These are the activations of a small neural network, seen along a few directions. Each row is one input.
Each table varies a few parts of the input and shows all the possible inputs, shuffled.
Descriptions start from the smaller parts, as in this example, which fits no table here: one of 8 places around a ring, together with either a single point or one of 11 places around a ring or (one of 3 separate values, together with one of 6 places along a line).
Shared parts are said once, and a part with two or three values counts as separate values.
In the rows, 128 means zero.

Other details of the inputs vary at random and push rows far along two fixed directions, the same in every table; ignore that.

A family of inputs:
r1: [146 130 124 137 138 135  97 123 122 161 152 111 131 155 100]
r2: [172 123 175 198  68 167 103 155 143 189 104 195 111 162 132]
r3: [124 169 151 109  85  62 189 130 156  90  64 192  96  77 164]
r4: [155  91 147 176  99 167  79 130 105 180 121 122 138 158 118]
r5: [118 100 113 122 136 115 131 110 111  95 117 104 139 117 140]
r6: [132 158 122 118 130 137 130 129 128 145 131 118 134 126 127]
r7: [155 133 152 156  97 171  87 144 137 206 125 160 116 182 119]
r8: [172 125 179 193  55 165 106 163 146 191 102 192 107 155 113]
r9: [150 128 156 157  95 161  86 152 128 214 135 156 112 170 119]
r10: [125 140 103 125 161 140 119 120 126 121 152 102 134 136 116]
r11: [100 164 177  93  84  90 200 112 184 103  62 173  84  74 162]
r12: [120 139 107 127 156 124 119 128 115 135 159  96 131 121 113]
r13: [119 174 129 105 115 125 147 121 162 109 112 162  98 117 159]
r14: [105 112 101  98 145  92 166 120 134  49 129 119 140  90 125]
r15: [112 161 151  95  75  73 181 137 174  76  61 189  96  77 157]
r16: [126 128 107 110 153 119 124 121 114 137 143 106 139 142 109]
r17: [147 110 134 162 126 126 120 127 117 144 120 134 141 134 128]
r18: [143  90 109 162 155 138 125 127 105 114 157 112 154 139 108]
r19: [108 136  97 107 170 121 136 122 127  95 159 103 127 114 134]
r20: [135 154 168 124  57 102 150 143 161 129  74 192 103  95 135]
r21: [168 112 158 195  95 157 102 150 124 182 119 162 129 157 112]
r22: [117 168 140  95 111 125 152 128 151 111 107 161 111 129 165]
r23: [112 127 104 101 169  99 132 121 129  97 153 102 123 124 130]
r24: [131 116 105 133 172 154 104 127  94 145 170  73 166 162  95]
r25: [128 133 132 120 130 126 117 131 145 130 142 142 107 139 142]
r26: [138 160 147 122 103 121 121 128 158 146 111 161  98 144 140]
r27: [142 160 136 144 111 150 107 130 137 171 130 139 115 142 118]
r28: [101 131  97  94 179 100 144 124  97 100 160  73 152 115 118]
r29: [129 168 147 122 100 134 132 145 144 159 116 151 108 119 150]
r30: [142 156 165 135  63 100 162 145 155 127  77 194  96 100 136]
r31: [133 155 150 123 102 111 120 135 149 155 121 156  95 132 140]
r32: [142  88 153 169 137 171 109 117 107 190 157  85 154 137  67]
r33: [123 135 152 113  86 111 134 126 126 117  81 151 111  94 137]
r34: [118 158 146 107  83  79 192 137 170  70  71 192  89  86 162]
r35: [113 105  93 111 183 116 121 128 104 122 165  82 146 140 109]
r36: [ 92  98  87  87 176  90 152 106  99  38 126  74 148  85 123]
r37: [113 161 121  92 136 106 151 122 125 112 122 118 132 120 135]
r38: [131 127 109 118 161 125 114 117 129 120 153 105 131 147 115]
r39: [134 147 162 132  68 104 148 123 152 134  67 182 102 113 179]
r40: [130 109 121 134 148 147 102 140 118 159 154 119 131 160 120]
r41: [ 94 116 126  95 152 106 185  96 145  73 129 104 129  87 130]
r42: [129 156 143 122 107 151 130 145 150 145 124 158 108 129 162]
r43: [153 132 157 159  90 120 125 130 129 162  98 168 123 124 139]
r44: [135 145 161 138  96 164 110 150 140 170 128 166 111 157 153]
r45: [141 110 107 134 167 150  95 118 118 136 174  96 142 162 103]
r46: [100 123  95  95 187 111 143 125 104  89 161  77 151 123 128]
r47: [127 106 138 146 108 142 107 136 121 135 116 131 139 126 103]
r48: [ 98 118 110  89 144  87 154 113 113  57 101 103 131  82 133]
r49: [114  91  84 112 197 130 116 124  99 113 182  77 154 144 109]
r50: [ 92 115 105  93 144  91 158 116 127  52 111 114 139  86 126]
r51: [134 130 102 143 165 153 101 123 113 145 165  87 145 149  97]
r52: [111 159 122  98 137 118 153 136 144 107 123 131 116 107 160]
r53: [119 152 143 108  84  89 189 133 168  69  83 193  92  90 164]
r54: [120 112  98 118 182 110 113 122 111 116 172  78 139 137 106]
r55: [114 125  91 125 183 126 118 125 109 117 172  75 142 126 108]
r56: [108 118  83  89 189 106 141 113 114  89 151  86 147 132 118]
r57: [158  96 150 172  94 162  80 128  98 188 122 121 141 150 110]
r58: [111 156 148  97  77  81 180 135 176  71  67 190  96  82 162]
r59: [ 88  97  83  91 171  97 155 108 111  38 140  87 156  88 115]
r60: [145 102 129 161 128 141 119 122 119 134 135 139 140 140 135]
r61: [126 106 157 147 124 154 137 116 140 150 131 116 129 127 108]
r62: [119  90  92 125 171 105 138 102  97  86 142  76 163 117 131]
r63: [147  86 145 170 102 188  76 135 108 162 136 131 135 156 111]
r64: [146 110 137 152 112 125 115 117 107 155 119 121 144 128 128]
r65: [141  98 128 154 118 144 115 115 116 137 132 127 141 141 143]
r66: [138 114 117 130 146 157 103 128 122 152 153 124 136 166 117]
r67: [152  83 141 175 102 180  80 126 108 168 136 127 138 163 126]
r68: [102 130  84 105 191 111 137 119 115  87 166  78 138 112 122]
r69: [141 139 120 138 141 163 108 135 121 160 147 106 144 149 115]
r70: [148 122 135 155 134 184  86 140 111 182 157 114 149 182 108]
r71: [113 114 122 116 125 109 132 123 112 104 117 114 146  95 101]
r72: [146 138 164 161  96 175  89 157 127 204 135 150 120 173 129]
r73: [155 123 126 158 137 197  86 138 119 180 164 113 148 170 112]
r74: [109 143 102 102 165 116 144 131 121 106 146  93 137 110 135]
r75: [116 147  99  99 165 126 145 121 127  99 140  98 142 118 134]
r76: [137 147 159 139  81 108 152 129 158 124  75 196 101 116 176]
Each input here is: one of 4 places along a line, together with either a single point or one of 8 places around a ring or (one of 2 separate values, together with one of 5 places around a ring).
- The inputs of r54 and r23 match in every part but the place on the line of 4. If r74 is changed in the same way as r54 into r23, which row does it become? => r52
- The inputs of r5 and r57 match in every part but the place on the line of 4. If r58 is changed in the same way as r5 into r57, which row does it become? => r20
- A walk changes only the place on the ring of 8. It starts at r15 and steps to r8. List the rest of the walk in order. => r21, r17, r39, r4, r48, r47
- A walk changes only the place on the line of 4. It starts at r59 and steps to r50. List the rest of the walk in order. => r47, r71
- Change only the choice among 2 separate values in r40. List by row number the other rows that result. => r56

A family of inputs:
r77: [128 136 113 114 140 112 139 135 138  97 124 164 120 142 164]
r78: [157 127 101 162 162 156  99 152 116 129 180 130 139 165 119]
r79: [ 94 177 131  76 149  90 196 100 144  94  91 112 117  77 163]
r80: [132  55 103 153 176 210  75 117  76 138 198  56 187 163  97]
r81: [172 124 171 179  58 182  47 133 125 237 103 163 105 186 163]
r82: [ 96 174 127  60 105  54 209 121 193  32  71 183  81  59 142]
r83: [139 173 138 128  86  79 180 156 175  84  80 211  87  88 159]
r84: [ 73 154 136  59  94  63 198 133 172  27  53 171  85  48 158]
r85: [118 140 117 105 131 108 132 119 128 109 118 145 117 148 178]
r86: [136  95 110 135 156 120  86 103  77 154 134  76 154 134 124]
r87: [156 144 115 163 134 117 119 149 102 156 152 120 142 127  91]
r88: [130  90 128 142 107  97 134 111 127  93  88 146 123 102 147]
r89: [152 115 174 168  56 114 110 121 135 154  69 173 116 119 147]
r90: [120 162 157 119 111  98 164 129 151 153 123 145 101 101 116]
r91: [103 185 128  72 111  67 180 116 156  90  95 148  99  77 115]
r92: [131  85  96 145 162 148  73 104  89 139 157  86 155 162 143]
r93: [169 149 200 177  24 139 104 146 135 219  71 210  91 157 144]
r94: [ 92  91  60 100 250 127 163  87  94  37 190  23 181 113 113]
r95: [ 74 120  79  75 190 124 121 121 107  72 158  65 146 120 123]
r96: [116 115 153 119  94 122 153 114 127 105  97 121 148  84 128]
r97: [114 101 106 125 176 120 157 127 140  90 178 104 132 119 105]
r98: [108  87  80  97 197 156 106 101  71 118 184  12 189 130 109]
r99: [ 99 108 101  84 176 125 136  99  82 107 146  45 174  95 117]
r100: [151 126 171 153  51 129 136 144 160 131  79 222  85 146 175]
r101: [130 149 142 118  83  75 178 143 169  92  63 212  96  98 165]
r102: [111  91 110 128 162 177  81 140 103 118 170  89 145 155 100]
r103: [114 183 174  98  55 149 108 154 166 170  76 179  74 135 169]
r104: [176  93 110 206 142 178  82 164 111 157 188 132 149 175  87]
r105: [121 157 149  97  89  94 160 126 159  82  76 205  83 128 206]
r106: [ 85 141 142  65  85  75 215 109 166  30  53 168 108  39 181]
r107: [ 86 125  97  75 181 110 120 124  92 103 142  54 149 102  97]
r108: [114  86  99 137 189 129 166 104 113  76 148  66 165 100  94]
r109: [167 120 123 166 133 172  62 149 104 217 159 117 146 198 116]
r110: [163  90 187 190  42 226  84 148 141 198 116 184 122 161 135]
r111: [135 118 142 134 108  81 148 123 121 103  96 138 134 115 129]
r112: [119 121  65  94 215 135 102 113  98 119 203  29 164 150  70]
r113: [120 124  76  98 202  83 134 119  86 112 152  69 166 123 111]
r114: [160 157 216 178  41 150 125 157 185 215 100 208  86 140 119]
r115: [129  96 140 146 116 162 110 115  84 165 137  84 164 117  94]
r116: [195 131 130 208 125 209  36 171 104 251 188 118 142 215  94]
r117: [129 118 101 122 172 161  99 125 127 114 182 104 139 159  89]
r118: [151 140 144 134 101 138  98 134 121 178 116 141 114 172 158]
r119: [123 106 131 125  94  96 147 112 143  75  84 172 104 104 180]
r120: [123 182 139  88 115 113 133 128 154 145 112 145 102 118 118]
r121: [187 139 164 212  77 158  89 170 133 202 131 175 130 158  95]
r122: [130 165 154 117  76  61 177 138 163 103  60 199 107  95 158]
r123: [ 86 172 125  63 151  75 200 118 180  52 126 157  86  90 176]
r124: [ 99 102  81  91 173  45 159  81  78  56 117  63 155  68 128]
r125: [144 119 157 148  77 145  97 122 142 142  92 189  97 150 187]
r126: [113 171 150 120 113 153 155 115 166 134 104 157 103 131 184]
r127: [126  67  86 131 180  92 142 116  90  69 145  82 164 119 100]
r128: [139  79 144 177 122 178  67 149  93 174 152  84 163 149  50]
r129: [151 120 133 161 157 187  74 142 120 225 199  84 136 187  90]
r130: [153 123 149 165 151 176  80 141 113 233 185  94 137 169  77]
r131: [162 135 186 196  78 193 108 132 127 231 113 144 125 150 104]
r132: [155  78  89 175 182 138  85 132  57 178 185  58 190 161  53]
r133: [ 95 139  89  71 175  56 182 105 135  34 134  84 146  71  83]
r134: [ 79 143  50  48 225  87 157  98 124  34 178  58 148 108 112]
r135: [151 140 159 153  61 127 140 156 171 138  85 231  90 143 169]
r136: [ 93 178 166  85  63  90 160 137 151 114  57 172  83  75 144]
r137: [144 193 134 120 110  99 139 152 142 148 109 168 104 117 150]
r138: [158 137 200 190  41 200 131 145 183 186  88 218  86 152 158]
r139: [ 67 111  63  53 205 106 163  86  98  33 159  44 173  88 152]
r140: [ 99  74  66 108 239  88 168 110 105  53 201  33 171  93  64]
r141: [164 144 117 180 133 179  73 159 123 189 174 144 132 188 126]
r142: [ 72 205 128  41 135  59 212 116 197  62 104 171  71  81 202]
r143: [148  82 159 188  84 218  58 166 125 187 143 149 123 175  90]
r144: [167  64 108 195 160 216  53 144 104 177 214  88 165 193  34]
r145: [140 161 141 135  94 139 112 147 154 168 108 195 105 168 178]
r146: [170 146 186 164  59 155  81 146 127 230  92 185 102 176 148]
r147: [ 88 192 123  58 142  87 205  98 163  73  88 119 102  82 192]
r148: [123  77  99 158 205 139 142 100  85 105 174  24 197 115  61]
- Describe the family of inputs behind these rows. => one of 8 places around a ring, together with either one of 4 places along a line or one of 5 places around a ring
- The inputs of r126 and r147 match in every part but the place on the ring of 8. If r85 is changed in the same way as r126 into r147, which row does it become? => r118
- A walk changes only the place on the ring of 5. It starts at r129 and steps to r112. List the rest of the walk in order. => r103, r98, r147
- Change only the place on the line of 4 in r111. List by row number the other rows that result. => r89, r121, r122
- Change only the place on the ring of 5 in r142. List by row number the other rows that result. => r95, r126, r134, r139
- List by row number the other rows that have the place on the ring of 8 in common with r97. => r100, r104, r110, r119, r135, r138, r143, r144
